A small network was shown many inputs. Here are its activations along a few directions, one row for each input.
Each table varies a few parts of the input and shows all the possible inputs, shuffled.
A made-up example of a description, with smaller parts first: one of 2 separate values, together with either a single point or one of 9 places along a line or (one of 6 places along a line, together with one of 8 places around a ring).
Shared parts are said once, and a part with two or three values counts as separate values.
In the rows, 128 means zero.

Other details of the inputs vary at random and push rows far along two fixed directions, the same in every table; ignore that.

Rows:
R1: [114 129 101  60  71 161 110 143 103 144 142 107]
R2: [133 157 195 105 193 200 139 100 130 157 106 178]
R3: [ 92 123  53 147  41  98 125 199 120 130 139  96]
R4: [126 112 127  70  82 179 117 126  92 161 163 132]
R5: [127 143 125 230 178  76 143 151 159 118  91 133]
R6: [143 155 196 119 210 173 151  92 132 156  83 170]
R7: [130 122 111 244 174  53 142 144 150 101  89 116]
R8: [113 133 107 219 175  51 156 140 170  77 110 112]
R9: [118 110  62 143  56  80 124 170 111 119 143  81]
R10: [151 124 141 167 179  86 132  86 164  95 122 118]
R11: [120 155 133 199 201  68 149 125 190  97  89 121]
R12: [116 133 122 211 176  62 160 135 167 118  94 126]
R13: [130 122 124  57  78 182 123 113  97 134 167 128]
R14: [137 103  63 151  42  95 108 164  96 113 138  88]
R15: [137 123 124  54  82 182 101 114 110 134 170 122]
R16: [129 142 129 215 188  73 151 133 151  91  83 118]
R17: [132 113  73 170  63 101 108 164 114 100 146  97]
R18: [117 140 125 186 182  74 163 123 160  88 102 118]
R19: [120 126 122  45  71 189 119 132  88 151 163 127]
R20: [139 114 140  80  88 195 103 129  79 169 147 141]
R21: [129 163 182  93 198 160 146  91 155 139  96 151]
R22: [122 124 119  67  69 208 103 152  77 162 150 141]
R23: [135 143 133 171 183  71 140 109 168  83 107 102]
R24: [150 136 187 103 201 156 129  72 145 138 122 147]
R25: [142 137 140 172 188  86 129 109 168 103 127 119]
R26: [ 79  75 102 129  19  45 123 193 122 123 132 142]
R27: [125 148 176 115 189 164 151 104 146 153 124 171]
R28: [130 135 123 193 186  68 135 124 171  99 115 115]
R29: [139 115 106  75  67 160  96 127 108 141 176 116]
R30: [135 108 125  70  77 180 117 111  94 149 171 134]
R31: [135 143 180 104 190 170 144  87 140 125 139 156]
R32: [120 123 124  79  69 198 110 154  80 189 128 147]
R33: [119 128 127  26  78 210 101 131  95 162 160 134]
R34: [162 129 190 130 193 169 133  68 130 129 123 165]
R35: [138 119 122  62  66 188 105 140  73 162 144 127]
R36: [111 114 238  79 170 157 119  98 127 150 103 226]
R37: [154 147 192  64 188 182 133  55 141 119 133 148]
R38: [162 140 192  63 189 176 133  52 138 129 129 149]
R39: [149 133 179 110 185 168 142  73 140 125 154 163]
R40: [122 111  45 149  46  55 108 178 122 109 136  59]
R41: [134 131 127 221 183  82 138 137 149 107 106 129]
R42: [127 115 104  78  62 168 114 133 100 129 178 123]
R43: [117 110  46 186  41  77 103 200 107 107 142  80]
R44: [106 132  68 166  62  99 124 193 111 131 104  98]
R45: [125 140 127 202 188  59 146 127 179 115  85 118]
R46: [139 140 137 213 189  72 147 122 155  84  93 115]
R47: [100  92 174  32  72 138 101 132 121 154 131 175]
R48: [125 123 117  35  76 181 108 131  93 164 142 119]
R49: [128 127 126  53  87 182 100 129 107 146 162 119]
R50: [134 155 191  84 198 184 134  90 149 164 121 171]
R51: [118 109  54 159  46  91 113 192  94 130 120  87]
R52: [137 109  73 177  64  96 105 164 112 111 153 103]
R53: [118 142 121 197 177  57 166 134 166 109  86 120]
R54: [134 134 139 184 185  88 148 116 159 105 133 131]
R55: [125 107  58 173  45  94  99 192 102 126 150  94]
R56: [133 141 176  96 192 162 155  86 132 138 117 157]
R57: [122 131 121 206 182  69 153 131 163 100 121 127]
R58: [141 123 127  70  75 190 109 122  85 138 152 132]
R59: [109 103  38 165  44  61 107 186 122 121 135  69]
R60: [125 106  61 134  45  88 123 155 109 110 154  85]
R61: [136 155 182  84 194 162 144  89 147 153  96 151]
R62: [129 129 165 128 189 145 149  94 138 135 120 155]
R63: [120 158 179  97 186 168 159  97 143 142 107 163]
Each input here is: one of 3 separate values, together with either a single point or (one of 4 places along a line, together with one of 5 places around a ring).
Q: The inputs of R39 and R29 match in every part but the choice among 3 separate values. If R30 is changed in the same way as R39 into R29, which row does it become?
A: R10
Q: A walk changes only the place on the ring of 5. It starts at R31 and steps to R19. List the rest of the walk in order.
A: R9, R4, R54
Q: Which other rows does R8 become when the choice among 3 separate values takes its other values? List them by row number.
A: R22, R33
Q: Which other rows does R48 become when the place on the line of 4 takes its other values? List them by row number.
A: R38, R40, R61
Q: Which other rows does R9 become when the place on the line of 4 takes its other values? List them by row number.
A: R53, R56, R60

Rows:
R64: [109 129 135 216 185  29 154 128 190  65 117 130]
R65: [153 147 223  72 221 177 122  56 161 137 125 174]
R66: [176  81 125  91  39 226  74 117  39 145 211 146]
R67: [130 108  17 146  23  58 107 175 108  95 143  34]
R68: [158 146 108 208 201  53 145  98 184  80 115  78]
R69: [141 143 100 221 204  52 156 106 190  77 128  85]
R70: [109 137 117  57  68 231 122 164  70 181 152 148]
R71: [134 125 137 202 185  19 133 116 183  63  87 108]
R72: [142 133 231  91 220 160 141  70 136 155  82 189]
R73: [115 108  19 151  16  60 128 176 111  87 151  51]
R74: [105 108 126  42  52 199 102 155  85 204 159 161]
R75: [128 133 235  94 213 164 162  71 139 147  89 207]
R76: [119 126 139 206 176  22 152 118 185  56  95 125]
R77: [148 157 204  80 237 196 167  42 148 123 147 164]
R78: [120 132 131 211 192  41 138 121 197  81 119 122]
R79: [116 136 122  49  57 225 121 153  66 172 132 142]
R80: [117 141 108  58  73 235 105 159  78 194 153 139]
R81: [111 121  26 175  24  82 104 216  91 125 107  60]
R82: [133 145 112  52  67 230  94 154  74 194 140 127]
R83: [105  96  35 171   9  47  96 216 112 147 127  84]
R84: [121 137 237  95 226 180 163  78 142 160 110 217]
Q: What do these inputs look like to the network?
A: either a single point or (one of 4 places along a line, together with one of 5 places around a ring)
